[ 23.6  66.3 -17.9  -8.6  21.6 -48.4 -28.4] gives -8.6, 66.3

[[  8.7  51.3  12.2 -63.0  38.1]
 [-17.8  40.3  28.7 -37.7  25.6]
 [ 14.4 -60.6 -31.6  62.9 -30.1]] gives 28.7, 62.9

[-63.9  -9.4  61.2  32.6 -25.7] gives 61.2, 61.2

[56.0 -6.3 26.1  1.4 20.5] gives 26.1, 56.0

[-65.5 -12.3  31.2 -52.3  -3.0  32.5  10.3] gives -52.3, 32.5

[-53.7   5.5  40.0 -22.7  14.7  18.8   2.3] gives -22.7, 40.0

[-40.9  29.7  12.9  -9.2 -17.2  64.0   3.0] gives -9.2, 64.0
---
[ 9.8  0.8  1.7  5.0 12.7 10.5 61.9] yields 5.0, 61.9
[-35.2  16.0 -20.1  33.0  24.8 -53.7  30.0] yields 33.0, 33.0
[-57.3 -51.8 -10.4 -12.8  25.9  49.0 -24.2] yields -12.8, 49.0
[ -5.1 -63.3 -58.9 -11.9  54.5] yields -58.9, 54.5
[ 29.4 -18.6  65.3 -59.4 -22.9] yields 65.3, 65.3
[ 36.4  -1.8 -56.9  25.3  44.1] yields -56.9, 44.1
---
[[-35.0 -37.5  10.8  18.9]
 [  1.4  49.4  32.2 -27.8]] result: 18.9, 1.4

[[ -0.9  -7.6  -0.9   1.8  11.6   3.4]
 [ -2.6 -47.1   1.5  -5.5   6.8  11.1]] result: 3.4, -2.6

[[ 29.1  -4.4  26.2  60.0]
 [  0.7 -43.4  11.0  53.5]] result: 60.0, 0.7

[  2.8 -57.9  32.2   5.6  -9.2  34.3  -7.6] result: -7.6, 2.8

[ 41.4  24.0 -31.4  54.6  -0.8 -18.2] result: -18.2, 41.4

[  5.4 -49.2  24.8  53.1  24.1  -3.9] result: -3.9, 5.4
---
[-6.8 29.6 64.7 -3.4 36.4 59.6] -> 59.6

[-38.2  -9.6 -19.7 -49.0  -7.3  20.2] -> -7.3

[-10.5 -50.0   4.2 -61.3 -15.0] -> -10.5

[[ -6.5   3.2 -17.5   7.4   4.1  -6.3  10.8]
 [  0.9 -14.1 -26.0  -2.1   8.1  -0.5   3.3]
 [ 59.6 -34.5  32.3   3.0  12.8  46.1 -12.6]] -> 46.1

[-22.8 -25.6 -17.9 -18.6 -45.3 -57.7] -> -18.6

[ 42.1  51.3  -4.8  24.6 -27.4] -> 42.1

[[-46.6   7.1  -6.0 -22.9]
 [ 38.3  26.2 -15.1  -5.8]
 [-23.6  21.5  -7.3   0.5]] -> 26.2

[[26.1 -0.2 12.2 -4.1 35.3 39.9 48.8]
 [25.7 -0.2 -1.3 13.0 11.7  5.5 20.7]] -> 39.9

[-36.6  57.1  -4.2  19.1  37.6   0.2  21.2] -> 37.6
---
[ 22.5 -49.5  -9.9 -38.6 -30.2] => -9.9

[[-16.3 -27.7  57.7 -37.6 -14.8]
 [-13.4 -25.3  40.0 -33.5 -10.9]
 [-14.6 -26.8  46.4 -35.9 -12.4]] => 40.0

[ 14.6  -3.3  37.8 -24.1 -49.1 -42.7  22.3] => -24.1

[-22.3 -35.3   6.5 -59.8   8.9] => 6.5

[ 11.4 -15.2 -46.7  15.7 -26.9] => -46.7

[ 29.7 -14.1  18.5  28.8  59.3] => 18.5

[-64.5 -11.0  28.9  43.1 -20.9] => 28.9

[-20.0 -38.8  60.2 -25.2 -23.2  28.1 -20.5] => -25.2
---
[[4396 4784 2780 7170]
 [4625 4922 1415 7506]
 [3296 8482 6009 4525]]	1415

[[154 226 112 137 183 175 134]
 [143 158  95  98 148 114  73]
 [135  78 106  70  70  85  56]]	95

[[46 42 41 36 43]
 [82 26 21  3 49]
 [38 37 37 41 40]]	21

[[38 55 14 61 37 24 10]
 [48 66 89 20 78 83 79]
 [45 64  5 44 26 44 13]]	89

[[37 69 54 84 57]
 [68 59 74 74 57]
 [79 79 82 63  4]]	74

[[1476 4621 3592 8203 6079 5913]
 [6210 6873 6172 4455 8159 4368]
 [4175 4574 6002 6370 5331 7418]]	6172
---
array([[180, 136, 188, 137, 113, 121],
       [238, 121, 105,  63, 113, 100]]) | 137

array([218, 119,  24, 123]) | 119

array([  55, -518, -189,  940]) | -518

array([[ 11,  -4, -17, -15,  26],
       [-37,  48,  -2, -15,  12]]) | -17

array([[56, 26,  8, 39, 17, 38, 59],
       [29,  2, 31, 39, 28,  7, 81],
       [47, 44, 19, 34, 30, 71, 23]]) | 17

array([[571, 414, 804, 651, 692, 475],
       [375, 172, 635, 594, 646, 607],
       [581, 577, 846, 490, 453, 751]]) | 651
---
[ 14.89  -9.20 -18.61 -15.46 -16.02  -0.17 -15.85] value -15.46

[ 14.614 -16.049 -12.079 -10.101] value 14.614

[[-19.623  -1.953  19.098  -3.469  -1.841 -13.748  11.468]
 [-18.005   0.583 -13.564  22.339  -1.851   7.615  -5.938]] value 22.339

[[ -32.195  211.601 -126.015  110.401  155.940  138.003]
 [ 112.276  -52.543   -5.514 -100.893   46.557  179.914]
 [  93.582   78.830 -115.622  -16.417  -38.258 -163.510]] value -115.622

[[ -30.3   70.9  -69.9  -44.1]
 [-158.2 -107.4   23.8  -17.3]
 [  15.2  162.5   43.8   52.9]] value 15.2

[-144.24    2.35   -9.76   -4.26  181.63  -80.78] value -9.76

[ 1.5 -0.6 -1.8 -2.0 -1.5 -1.0] value -1.8
---
[[-31.1  14.0 -51.0 -15.0 -34.7 -12.9  28.1]
 [ 33.2 -23.9  35.9   8.9  26.1  17.7 -20.5]
 [ 18.4 -17.7  10.0 -13.0  -9.6   5.4   0.4]] -> 28.1, 18.4

[ 22.4 -10.5   3.9 -49.9  11.4 -61.0] -> -61.0, 22.4

[ 43.7 -47.6  29.5  18.0] -> 18.0, 43.7

[[-25.0 -27.4 -14.1  33.3 -28.6 -14.4]
 [-23.2 -48.1 -47.0  48.7  17.9  31.3]
 [ 33.2  19.3  28.2  17.0 -52.6   4.2]] -> -14.4, 33.2

[ 20.0  36.8 -26.7  52.3  37.7   2.6] -> 2.6, 20.0

[-19.7 -62.5 -26.9  11.1 -11.9 -12.8] -> -12.8, -19.7

[-54.4  14.2  -5.4   0.6  16.2  19.2] -> 19.2, -54.4
---
-587  -293  -144   662   682   359  -869 >> 662

-663  -467   -90  -200   183  -551  -102
 668  -656  -447  -115   322   180  -215
 299  -337  -274  -441   503  -276  -142
>> -115

 4  12  77  54  39 >> 77

46  46  74  34   9  77  31
18   6  79  27  45  57  19
 5  24  98  46  63  39  29
>> 27

45  61  45  13  83  63  92 >> 13

264  114  477  806  303 >> 477

990  679  735  386  832  452  194 >> 386

6  7  5  4  8  5  9
5  2  3  8  3  3  1
5  7  4  4  6  4  7
>> 8
---
Q:
[[-24.7 -10.5 -21.9  -4.8  -0.4]
 [ -9.8 -42.3 -57.3 -25.9  23.2]]
A: -24.7

Q:
[[ -1.3  -1.4  -4.8   9.5  -3.2  -7.4  11.8]
 [-30.7  17.3 -51.1  51.4 -28.7  18.1  29.3]]
A: -1.3

Q:
[[-65.2  41.4 -35.9 -19.4  13.6]
 [-10.5   6.7  -5.8  -3.1   2.2]]
A: -65.2

Q:
[[ 59.5  16.6  49.7 -12.0 -12.4]
 [ 41.8 -22.1  20.0  -3.5  -1.1]]
A: 59.5

Q:
[[  0.0  -1.5 -41.2  -2.5]
 [-12.6  62.4  -2.1  36.3]]
A: 0.0

Q:
[[21.0 23.7  9.1  4.0 14.2]
 [25.3 51.6  6.0  3.0 24.7]]
A: 21.0

Q:
[[ 23.6 -25.4 -30.0  45.5  -3.2]
 [-13.7 -51.5  48.8 -15.6  27.7]]
A: 23.6
---
(-22.7, -48.0, 38.2, -48.6, 1.4, -66.0, 36.5) Answer: -22.7
(42.3, -4.0, 48.4, 28.0, -6.3) Answer: 28.0
(-13.3, -62.2, -12.6, -10.1, 0.9, -9.2, -1.9) Answer: -10.1
(-58.3, -32.4, -17.5, 2.3, 10.2, -14.0, -9.4) Answer: -14.0
((-45.5, -12.9, -2.4, -14.4, -16.3, 9.6, 24.1), (21.8, 31.1, -35.8, -2.3, 37.1, -33.2, -14.6), (-60.6, -25.6, 22.2, 2.5, -40.0, 25.0, 32.8)) Answer: -2.4
(-30.9, 7.8, 6.8, -15.3, -25.0, -55.5, 5.6) Answer: -15.3
(6.6, -3.7, 5.7, 48.6, -2.2) Answer: 5.7
---
[[ -7.4 -41.6  43.9  -4.6  52.6  12.4 -12.8]
 [-10.9 -10.7   3.4   8.5  -2.8   4.1 -10.8]]
-7.4

[[ -8.9   0.5  -9.0  14.6 -13.0  11.2]
 [ 37.6 -15.3 -42.9 -38.8 -33.1 -47.5]]
-8.9

[[-37.8 -44.5 -15.4 -13.2]
 [ 28.2  10.4   2.5 -47.1]]
-37.8

[[ 2.6 -1.8  0.1  2.8 44.6 35.8]
 [27.7  1.5  0.6  0.5  5.9 48.7]]
2.6

[[-53.3 -50.2  26.1  -3.5 -27.8   6.8]
 [ 11.3 -38.0  31.5   8.0  25.4  60.6]]
-53.3

[[ 32.2 -30.6 -32.2 -11.0 -38.3  29.6  18.2]
 [ -5.2 -35.9  47.3 -38.9  37.3 -13.9  -9.1]]
32.2

[[ 13.6  -9.7 -53.9 -47.5]
 [-18.7  48.3 -41.8 -30.7]]
13.6
